Each row below holds a small network's activations on one input, seen along a few directions.
In each table, some parts of the input vary, and every possible input appears once, in random order.
A made-up example of a description, with smaller parts first: one of 5 places around a ring, together with either a single point or one of 11 places along a line or (one of 2 separate values, together with one of 6 places along a line).
Shared parts are said once, and a part with two or three values counts as separate values.

A family of inputs:
R1: [-10 -24 -42  23 -12 -16  27   0   3 -20 -12 -12  -6 -38   0]
R2: [-18  49  13  17   8   2  25  32  50 -22  13 -10  51 -34  26]
R3: [-91  38 -47 -30 -12 -36  49  31  -7 103  -4   4  -2  34 -10]
R4: [-16  14   1 -27 -12  -8   0  10 -11  44 -11  15  -7  38 -12]
R5: [-13  51  26   4  12   5  25  44  35  -9  15   2  41   1  21]
R6: [ 62 -39  16  31  11  29 -19 -30  10 -82   0  -3   2 -33   3]
R7: [ 22 -44 -16  14  -3  -5   8   0 -27 -25  -7  -4 -19  -4 -10]
R8: [-95  20 -76  15  -4 -45  79  35  34  52   6 -14  17 -36  12]
R9: [ 67 -22  53  26  18  48 -24 -20  37 -78  11   3  28 -36  11]
R10: [-24  -5 -30  21  -3 -17  30  12  28 -10  -2  -4  11 -36   9]
R11: [ 26 -15  24  -7  22   2 -56 -36 -51  -7  25 -11 -50  41  10]
R12: [ 68 -19  32  -4  -2  35 -55 -44 -12 -39 -11   8  -7   3 -14]
R13: [ 75   0  85 -20  11  55 -52 -21   3 -26   3  16   6  34 -12]
R14: [-50  11 -23   5   3 -21  45  39  21  28   9   6  11  -5   9]
R15: [-52  30 -19 -21 -15 -19  13  12  12  56  -7   5  12  -3  -4]
R16: [ -2  -4 -13 -25 -19 -11  -3   0 -36  35 -21   7 -25  35 -24]
R17: [ 23 -16  12   3  16  -1 -63 -49 -37 -19  21 -18 -39   5  15]
R18: [ 71 -19  45 -15   3  37 -49 -30 -26 -26  -7  14 -17  39 -21]
R19: [ 69 -38  28  19  14  32 -19 -18  -4 -67   3   9  -8   2  -3]
R20: [ 73  -1  72 -10   6  53 -58 -34  17 -39  -2  11  17  -2  -6]
R21: [ 74 -20  68  14  22  49 -23  -9  24 -66  12  13  16  -2   5]
R22: [-55  10 -36  16  -3 -24  48  26  37  15   7  -6  21 -40  14]
R23: [-21  15 -11 -17 -15 -12  -6  -2   1  32 -16   8   3   1  -9]
R24: [ 26 -35   7  27  32  -1 -26 -22 -31 -47  32 -16 -40   3  25]
R25: [ -7  -3 -24 -16 -24 -14  -7 -12 -23  23 -25   1 -14  -2 -18]
R26: [-18  -5 -17   8  -1 -13  30  23  13   4   0   9   2  -1   6]
R27: [ 16 -45 -27  27  -6  -7   8 -13 -12 -39 -11 -16  -9 -38  -5]
R28: [ 21 -25 -12  -9 -19  -3 -28 -26 -37   4 -23  -5 -17  -3 -22]
R29: [-92  22 -64   3  -2 -42  78  45  17  65   9  -1   7  -3   8]
R30: [-47  29  -5 -31 -11 -15  17  23  -1  68  -4  10   0  34  -9]
R31: [-15  68  30 -20  -5   9 -11  18  27  19   0   1  42   4   9]
R32: [-95  39 -60 -19 -17 -38  44  20   6  92  -8  -2   9  -1  -5]
R33: [ 24 -25   1 -20 -14  -2 -22 -12 -50  17 -18   2 -27  34 -28]
R34: [ -4 -24 -30   8  -6 -16  27  14 -12  -5  -8   1 -15  -3  -5]
R35: [ 20 -36  -5  39  27  -3 -25 -36 -14 -62  29 -28 -30 -31  30]
R36: [-11  68  43 -31   1  12  -5  30  14  31   4   7  31  39   3]
Q: What do these inputs look like to the network?
A: one of 4 places along a line, together with either a single point or one of 8 places along a line
Q: The inputs of R1 and R25 match in every part but the place on the line of 4. If R22 is changed in the same way as R1 into R25, which row does it become?
A: R15
Q: Which other rows does R30 become when the place on the line of 8 takes its other values? List them by row number.
A: R3, R4, R11, R13, R16, R18, R33
Q: Which other rows does R13 become when the place on the line of 4 takes its other values? List them by row number.
A: R9, R20, R21
Q: Which other rows does R5 become when the place on the line of 4 takes its other values? List them by row number.
A: R2, R31, R36
